These are the activations of a small neural network, seen along a few directions. Each row is one input.
In each table, some parts of the input vary, and every possible input appears once, in random order.
A made-up example of a description, with smaller parts first: one of 3 separate values, together with either a single point or one of 9 places around a ring or (one of 4 places along a line, together with one of 8 places around a ring).
Shared parts are said once, and a part with two or three values counts as separate values.

Other details of the inputs vary at random and push rows far along two fixed directions, the same in every table; ignore that.

A family of inputs:
R1: [ -4.7 -22.7  -6.6   0.0  -1.9  -3.4  -7.2  -3.9   1.6   2.4   3.4]
R2: [ 25.4  23.1 -83.0   7.5  61.3  26.8 -27.3 -27.3 -28.0  16.8  -5.1]
R3: [ 10.0  23.1 -41.0   1.0  35.3  20.8 -11.6 -11.6 -18.9   3.0  -4.7]
R4: [ 40.8  45.4   0.1 -13.0   5.9 -22.2  35.8  24.9  31.7  41.6  24.6]
R5: [18.4 12.2  3.0 -2.4 -1.2 -6.5 -8.7  1.1 -5.1 15.5  0.9]
R6: [ -8.2  16.9  45.8 -20.4 -39.6 -14.3  29.5  17.2  23.2   9.6   5.9]
R7: [ 31.1  80.9 -31.2 -17.4  34.8  17.6  32.4   8.8   2.9  21.6   9.4]
R8: [-58.4 -52.2  42.5   4.0 -43.4   9.9 -10.6  -8.8 -15.4 -49.0 -21.9]
R9: [  7.8  32.4 -35.8  -8.6  30.2  13.1  25.0   0.1   4.9   5.5   7.3]
R10: [ 32.5  33.8 -62.2  23.9  67.1  33.6 -20.2 -14.1 -17.6 -17.3 -13.5]
R11: [ 26.2  54.2  -3.7 -25.4   2.7  -7.4  41.6  18.4  31.4  35.2  18.7]
R12: [-20.9 -31.7  58.5  -3.7 -52.5 -18.3  -6.1   5.2   1.9  -7.7  -6.9]
R13: [ 33.8   0.4 -72.0  22.7  65.3   1.8 -20.4 -16.6 -12.0  18.2  10.8]
R14: [-36.3 -76.0  53.7  14.5 -45.5 -20.5 -25.8  -2.1  -2.4 -30.7  -7.2]
R15: [ 35.7  44.3  20.8  11.5   9.6   5.7   6.8  29.4  20.9 -10.7  -7.7]
R16: [-20.0 -14.1  -8.4   4.9   4.1   7.5  10.0   0.9   0.5 -20.9  -0.6]
R17: [-30.8 -17.0  13.7  -0.9 -14.4   8.0   5.9  -5.0  -7.6 -26.4  -9.3]
R18: [-39.9 -57.1 -20.8  17.1   5.3  21.4 -42.2 -32.3 -37.5 -36.7 -25.2]
R19: [ -2.3 -25.8 -47.5  13.0  27.3  17.7 -35.1 -29.5 -28.9  -1.2  -9.2]
R20: [ -9.4 -63.5 -51.4  27.7  29.6   7.0 -57.7 -40.6 -42.4 -13.1 -17.4]
R21: [ 0.9 15.2 -6.6 -9.6 -1.7  5.7  4.9 -4.5 -0.4 10.7 -1.4]
R22: [ 12.3   0.5 -56.0   7.1  37.2   9.3  -4.5 -10.7  -2.1  12.5   4.9]
R23: [  6.0  30.3  -1.7 -15.6   4.2  -0.6  28.3  12.8  17.1  12.1  10.4]
R24: [ -5.5  19.9  37.0 -15.4 -25.5 -13.0  39.7  28.8  30.8   4.0  13.1]
R25: [  7.6  13.8  32.4 -12.9 -24.8 -19.2  32.4  27.0  33.4  18.1  18.5]
R26: [-42.1 -54.4   5.7  11.4 -13.5   7.9 -26.1 -18.0 -22.5 -35.0 -18.3]
R27: [ 22.5  30.5  14.2  -6.1  -1.5 -12.0  12.7   7.2   8.4  21.4  10.9]
R28: [-49.2 -88.1  24.0  17.1 -33.5  -1.9 -42.2 -20.9 -22.8 -36.5 -19.2]
R29: [  3.0 -23.8  -3.5   2.8  -2.7 -12.2 -10.5  -3.8   0.0   6.3   1.7]
R30: [  4.4  11.7  60.2  -9.2 -38.0 -27.1  21.7  21.8  21.5  11.7  11.7]
R31: [  8.0  17.6  66.3  -9.0 -39.7 -22.8  12.6  23.5  15.8   8.0   8.4]
R32: [  1.3  20.1  53.3 -16.8 -40.5 -12.2  16.7  22.9  17.6  11.0   7.1]
Each input here is: either one of 2 separate values or (one of 5 places along a line, together with one of 6 places along a line).
Which other rows does R9 become when the place on the line of 5 takes its other values? List them by row number. -> R7, R8, R16, R17
A walk changes only the place on the line of 6. It starts at R27 and steps to R12. List the rest of the walk in order. -> R19, R21, R18, R8
Which other rows does R3 become when the place on the line of 5 takes its other values? List them by row number. -> R18, R23, R24, R26

A family of inputs:
R33: [ 35.0  37.9  12.2 -12.9  -2.5 -31.0  35.0  19.9  30.7  42.5  30.4]
R34: [ 13.1  -0.4 -69.2  12.8  57.1  20.4 -27.7 -15.9 -24.4  -1.3  -3.0]
R35: [ -8.9 -17.8 -10.2  11.4  17.3   6.9 -14.8  -7.2 -13.8 -17.0   0.4]
R36: [ 53.1  75.8 -39.4 -10.3  41.0   4.9  28.2  17.6  14.2  35.8  13.9]
R37: [-14.8 -28.6  12.8   8.5 -17.8   7.3 -22.1  -3.2  -6.8 -19.7 -12.3]
R38: [-17.1 -55.4  33.8   5.1 -37.3 -26.4 -14.8   5.1   6.0  -3.3  -0.2]
R39: [-23.3 -35.3  41.9  12.2 -30.1  -5.1  -6.6   4.7  -2.0 -29.7  -7.5]
R40: [ 28.9  67.5 -18.9 -18.7  17.3   7.4  34.3  16.1  22.5  35.0  17.4]
R41: [-17.3 -12.1 -17.9   5.5   8.4  11.4 -11.7 -16.6 -20.9  -6.0  -6.4]
R42: [-16.7 -52.5  35.2   2.2 -38.4 -18.6 -17.8  -0.6   6.8   2.6   0.9]
R43: [ -7.9  44.2  64.7 -36.5 -51.2 -15.9  58.9  28.1  31.6  11.2   9.8]
R44: [-13.1 -21.6  20.0   7.8 -14.8  -1.6 -20.1 -11.7 -15.7 -17.6 -16.1]
R45: [-16.9 -23.1  14.9   5.2 -15.9   2.3 -16.6  -7.7 -18.5 -17.9 -11.8]
R46: [ 14.1  -5.5 -37.1  23.3  39.5  10.0 -22.8 -21.1 -17.5  -9.3  -8.4]
R47: [-36.1 -38.0  28.5  -3.0 -33.5  -1.3   2.1   2.9   4.5 -30.2 -14.4]
R48: [ 14.1  -5.0 -40.2  15.2  31.8  17.1 -32.2 -21.1 -15.4  -3.3 -13.6]
R49: [ 10.2   6.8 -66.6   8.7  54.6  22.2 -27.1 -26.9 -36.2   4.3  -1.2]
R50: [ -3.4  -8.0 -53.8   3.3  29.1  23.5 -14.2 -23.2 -12.9  -5.9  -9.9]
R51: [-35.1 -34.6  36.1   7.6 -26.8  -3.4   0.9   2.9   1.3 -26.6  -3.6]
R52: [ 14.6  43.1  70.7 -18.8 -44.9 -23.3  41.3  40.5  40.5  10.0   6.0]
R53: [-22.2 -52.4  36.5   1.1 -37.6 -23.4 -17.0  -8.1  -7.5   1.2  -0.1]
R54: [ 29.0  65.6 -20.0 -18.6  24.9   1.3  50.0  12.0  22.9  24.3  16.9]
R55: [ 18.2  56.6   9.3 -19.3  -2.4  -5.6  43.5  29.2  28.9  24.7  15.5]
R56: [  2.5  -7.1 -43.4   8.2  32.4  21.0 -28.8 -15.6 -18.5  -3.9  -2.7]
Describe the family of inputs behind these rows. -> one of 4 places along a line, together with either a single point or one of 5 places along a line
The inputs of R36 and R39 match in every part but the place on the line of 4. If R52 is changed in the same way as R36 into R39, which row does it become? -> R46
Which other rows agree with R45 in the place on the line of 4? List them by row number. -> R41, R43, R44, R49, R53
Which other rows agree with R37 in the place on the line of 4? List them by row number. -> R40, R42, R48, R50, R56

A family of inputs:
R57: [  8.2  34.8  43.5  -7.8 -18.0 -18.5  29.5  21.0  20.3   3.7   5.9]
R58: [ 15.9  42.1  44.6 -11.8 -28.5  -3.9  27.3  22.1  21.0   6.8   4.7]
R59: [-41.1 -41.3  35.5   0.1 -36.4   6.2 -15.2   7.6   2.3 -38.8 -14.6]
R60: [ -2.3  -5.9 -54.0   8.9  39.6  13.3 -10.3 -13.4 -23.4  -7.5   1.6]
R61: [ -5.2  -9.4 -49.5  15.5  41.8  16.6 -10.7 -18.4 -21.5  -5.8   6.0]
R62: [ 40.6  48.6   3.3 -13.2   4.0 -17.5  23.9  11.7  15.6  50.6  21.4]
R63: [ 23.1  23.8  40.2 -20.3 -28.4 -25.4  19.8  14.1  22.3  30.1  19.7]
R64: [31.7 50.7 -9.3 -2.7 28.6 -4.6 34.6 12.3 23.7 19.5 17.4]
R65: [-23.1 -12.7   5.4   3.7  -6.9  15.0 -22.7  -5.4 -11.7 -21.1 -13.3]
R66: [-18.1 -12.5   9.8   0.9  -6.0  17.5 -20.2  -9.2 -13.2 -20.5 -12.0]
R67: [ -5.9   4.8 -21.5   5.0  17.8   7.1  -5.6  -9.8 -21.8  -3.7   1.4]
R68: [-29.3 -74.3  35.7   4.8 -43.2 -21.2 -26.3  -2.5   1.4 -20.4  -4.4]
R69: [  1.5  -1.2 -42.2   8.5  38.1  16.5 -17.0 -24.2 -34.7  -5.0   1.2]
R70: [-25.8 -13.3   0.4  -1.6 -12.4   8.6  -5.0 -14.8 -11.0 -15.6 -15.1]
R71: [-13.4   4.7  83.7 -12.8 -51.7 -26.6  33.0  33.7  27.8 -14.6  -1.1]
R72: [-42.1 -41.8  42.1  -0.9 -38.5   8.1 -18.7   6.4  -5.4 -38.1 -20.6]
R73: [  9.2 -26.0 -23.7   8.7  14.1  -6.3 -18.3 -13.5   0.6  13.5  10.5]
R74: [34.0 62.8 -9.9 -6.1 13.2  4.6 21.9 15.1 12.6 22.1  5.6]
R75: [-45.2 -42.5  44.3  -3.1 -46.3   3.7  -7.2 -14.0  -9.9 -33.3 -19.5]
R76: [ 13.1 -23.0 -52.3  18.8  38.3   0.1 -25.9 -19.8 -11.2  20.3   6.9]
R77: [ 10.4  -1.6 -34.0  18.2  26.4  18.9 -10.9  -8.3  -3.3  -5.9  -3.3]
R78: [ -8.6 -24.7   3.9  11.0  -7.4   9.7 -17.1   0.4  -9.3 -23.4 -18.0]
R79: [ 13.3 -23.4 -25.6   3.0  14.5  -6.5 -23.4 -11.2  -9.3  13.1   1.0]
R80: [-26.0 -22.8   4.1   7.5  -4.1  17.7 -15.1  -3.9  -0.5 -22.6  -6.5]
R81: [ 18.2  59.0  10.3 -23.9   1.4  -6.1  44.1  26.7  13.3  22.6  18.2]
R82: [ 39.9  44.0 -11.8 -13.1  11.6 -18.2  14.1   8.2  15.0  44.7  19.3]
R83: [ 12.9   5.8 -21.9  12.1  30.8   5.0 -11.1 -17.3 -16.0  -6.3  -4.1]
R84: [ 14.5 -15.7 -47.9  17.5  32.6  -1.8 -32.1 -21.8 -22.8  21.8  -1.0]
R85: [ 40.5  46.5   0.9 -16.9   5.1 -18.8  29.8  23.3  21.8  51.9  18.6]
R86: [  9.1 -10.7 -47.5  17.4  43.6   8.4 -15.6 -15.2 -13.7 -12.5  -6.8]
R87: [ 15.2 -21.8 -56.2  14.1  35.5  -2.3 -26.3 -15.9 -14.1  17.9   2.2]
R88: [ 17.2  60.1  -5.9 -20.8   6.9   5.0  50.2  11.1  30.0  26.3  15.2]
R89: [ -8.3 -22.6   0.6  10.3  -8.8   6.8 -12.3   2.5  -0.9 -24.5 -11.9]
R90: [-46.7 -47.5  37.5  -4.4 -43.9   2.7  -4.3  -4.0  -6.5 -34.7 -23.4]
R91: [-27.3   6.9  67.3 -26.6 -63.3 -13.5  43.3  26.6  32.5 -10.8  -1.2]
The inputs of R81 and R60 match in every part but one. If R85 is changed in the same way as R81 into R60, which row does it become? -> R87
Describe the family of inputs behind these rows. -> one of 5 places along a line, together with either one of 2 separate values or one of 5 places around a ring
Which other rows does R82 become when the choice among 2 separate values takes its other values? List them by row number. -> R84
Which other rows agree with R58 in the place on the line of 5? List them by row number. -> R62, R63, R66, R69, R75, R83
